These are the activations of a small neural network, seen along a few directions. Each row is one input.
Each table varies a few parts of the input and shows all the possible inputs, shuffled.
Descriptions start from the smaller parts, as in this example, which fits no table here: line(6) and (point or line(11) or (values(3) and ring(8))).
Shared parts are said once, and a part with two or three values counts as separate values.

Other details of the inputs shift rows strongly along three fixed directions, in all tables alike. That doesn't count.

Table:
row 1: [  5  13 -36 -27 -79  -1 -15  26 -21 -68 -24]
row 2: [ 32  13  23 -55 -39 -28  -5  32  17   1  -7]
row 3: [ 16  17  26 -29 -32 -15  -8  42  18   6  22]
row 4: [ 92  10 -33 -20  -9 -20  19 -25 -22  41 -41]
row 5: [ 89  19 -15 -47  11 -23 -11 -18 -35  10 -21]
row 6: [  4  31 -47  39   0  19  -5 -16 -29 -38 -31]
row 7: [-43  -4   1  29 -49 -14 -31  24   5 -41 -17]
row 8: [  4 -31   5  -4  54  -4  26 -39   5  39  11]
row 9: [ 11  21  41 -33 -18 -40   1  46  42  20  -9]
row 10: [-10  -2  22  11  59  14  13 -11  15  41  14]
row 11: [ -9 -11 -30  44   7  23 -25 -32 -38 -15 -13]
row 12: [-43 -35 -10  53  43  25 -19 -50 -25 -19   5]
row 13: [-47 -21  -6  71  12  40 -15 -27 -18  -9  21]
row 14: [ 62   6   5  -1  29  22  17 -25 -18  53   5]
row 15: [-26 -17  54  -8 -14 -37 -21  14  39  21  22]
row 16: [ -3  12   7  13  50   1   8 -16   8  32  13]
row 17: [ 40  25 -49   8 -13  28 -14 -23 -48 -44 -31]
row 18: [-29   4  35 -27  18 -39  -7  23  33  -4  29]
row 19: [-28  28 -26  -2 -48  -5 -25  26  -6 -76  -3]
row 20: [-47  -9 -13  64  39  53  19 -22  -5 -17 -19]
row 21: [ 43  18 -66  20 -29  28   4 -22 -54 -36 -58]
row 22: [-24 -19  27 -22 -10 -25  18  13  43  22  19]
row 23: [-70 -22 -12  27 -33  22  12  22  15 -32  30]
row 24: [  1 -15  26  16  42  23  32 -21  12  59  29]
row 25: [ 13 -12  21 -53  -8 -32   3  17  11   5   6]
row 26: [  2  13  20  24  46   8  13 -16  13  45  34]
row 27: [ 46  13  -9 -61 -57 -31  -8  37  -6  -4 -17]
row 28: [ 56  -7   7 -25  53   1  11 -35 -20  36  -8]
row 29: [-51 -24  23 -15  -7 -18  16  31  45  17  25]
row 30: [-88 -12   8  12 -16  25  -4  42  23 -49  12]
Each input here is: values(5) and (point or line(5)).
The inputs of row 18 and row 6 match in every part but the values(5) part. If row 8 is changed in the same way as row 18 into row 6, which row does it become? -> row 4
Start at row 26 and move only the line(5) part, one step at a time. The first step leads to row 3. Which rows follow, in order? -> row 14, row 24, row 23
Which other rows does row 29 become when the line(5) part takes its other values? List them by row number. -> row 10, row 16, row 27, row 30

Table:
row 31: [ 28  30 -59  -7 -48   9 -39   5 -55 -74 -21]
row 32: [ 67  25 -52 -14 -20  25   2 -18 -52 -23 -33]
row 33: [ 22  -7 -17   7  44  17   0 -48 -28   0 -17]
row 34: [ 43  -2 -14  -8  12   7  12 -17 -16  24 -14]
row 35: [ 37   7 -15 -11  27   6  -2 -28 -23  10   3]
row 36: [-24  11  13 -13 -21 -20  -6  40  21 -19   1]
row 37: [ 17  -6  37  -9  16 -29 -13  -8  15  36   2]
row 38: [ 28  25 -67 -19 -61   6 -19  15 -47 -75 -41]
row 39: [-17 -24  15  41  76  44  39 -44   9  50  18]
row 40: [-27  -6  12  -7 -38   3   1  30  19 -10  10]
row 41: [-89 -37  -5  60  27  38  -3 -28  -7 -36   9]
row 42: [ 42  -2 -16  -9  13  -3  12 -18 -14  25 -14]
row 43: [ 19   0  31 -19  30 -24  -9  -8  14  26  -1]
row 44: [ 44  13 -16 -12  19  -4  15 -23 -10  20 -11]
row 45: [ 20  16  17 -12  15 -22  11   3  19  29   5]
row 46: [22  7 28 -4 -4 -4  6  7 16 35  6]
row 47: [-44  -2 -37  69  40  64   7 -31 -30 -36 -11]
row 48: [ 15   3  13 -21  14  -4  14   5  11  22  -2]
row 49: [-32 -22  19 -20 -18 -22  -9  20  18 -25   7]
row 50: [-23   9  16  -2 -38 -26  -8  33  30  -9   8]
row 51: [ 20   5  27  -6   3 -25   1   8  20  42   0]
row 52: [  1 -10  18  -4  12 -11  -2  -7   1  28  24]
row 53: [-30  -4   7  -8 -37 -20  -1  27  26  -9  10]
row 54: [-35 -13   9 -10 -16 -10  -8  22  12 -24  27]
row 55: [ 22  13  22 -11   9   0  12   8  10  23   4]
row 56: [-22   3  20  -3 -36 -13 -11  39  23  -8   2]
row 57: [-82 -23 -23  61  26  44  19 -20   5 -37  13]
row 58: [-32  -9  10 -10 -35 -17  -4  33  22  -7   4]
row 59: [-30   1  19   3 -20 -13 -23  24  12 -15  25]
row 60: [ 40  -1 -11  -1   7   7   7 -20 -17  34 -14]
What do these inputs look like to the network? -> ring(5) and (values(2) or line(4))
Which other rows does row 54 become when the values(2) part takes its other values? List them by row number. -> row 49
Which other rows does row 42 become when the ring(5) part takes its other values? List them by row number. -> row 36, row 38, row 51, row 58
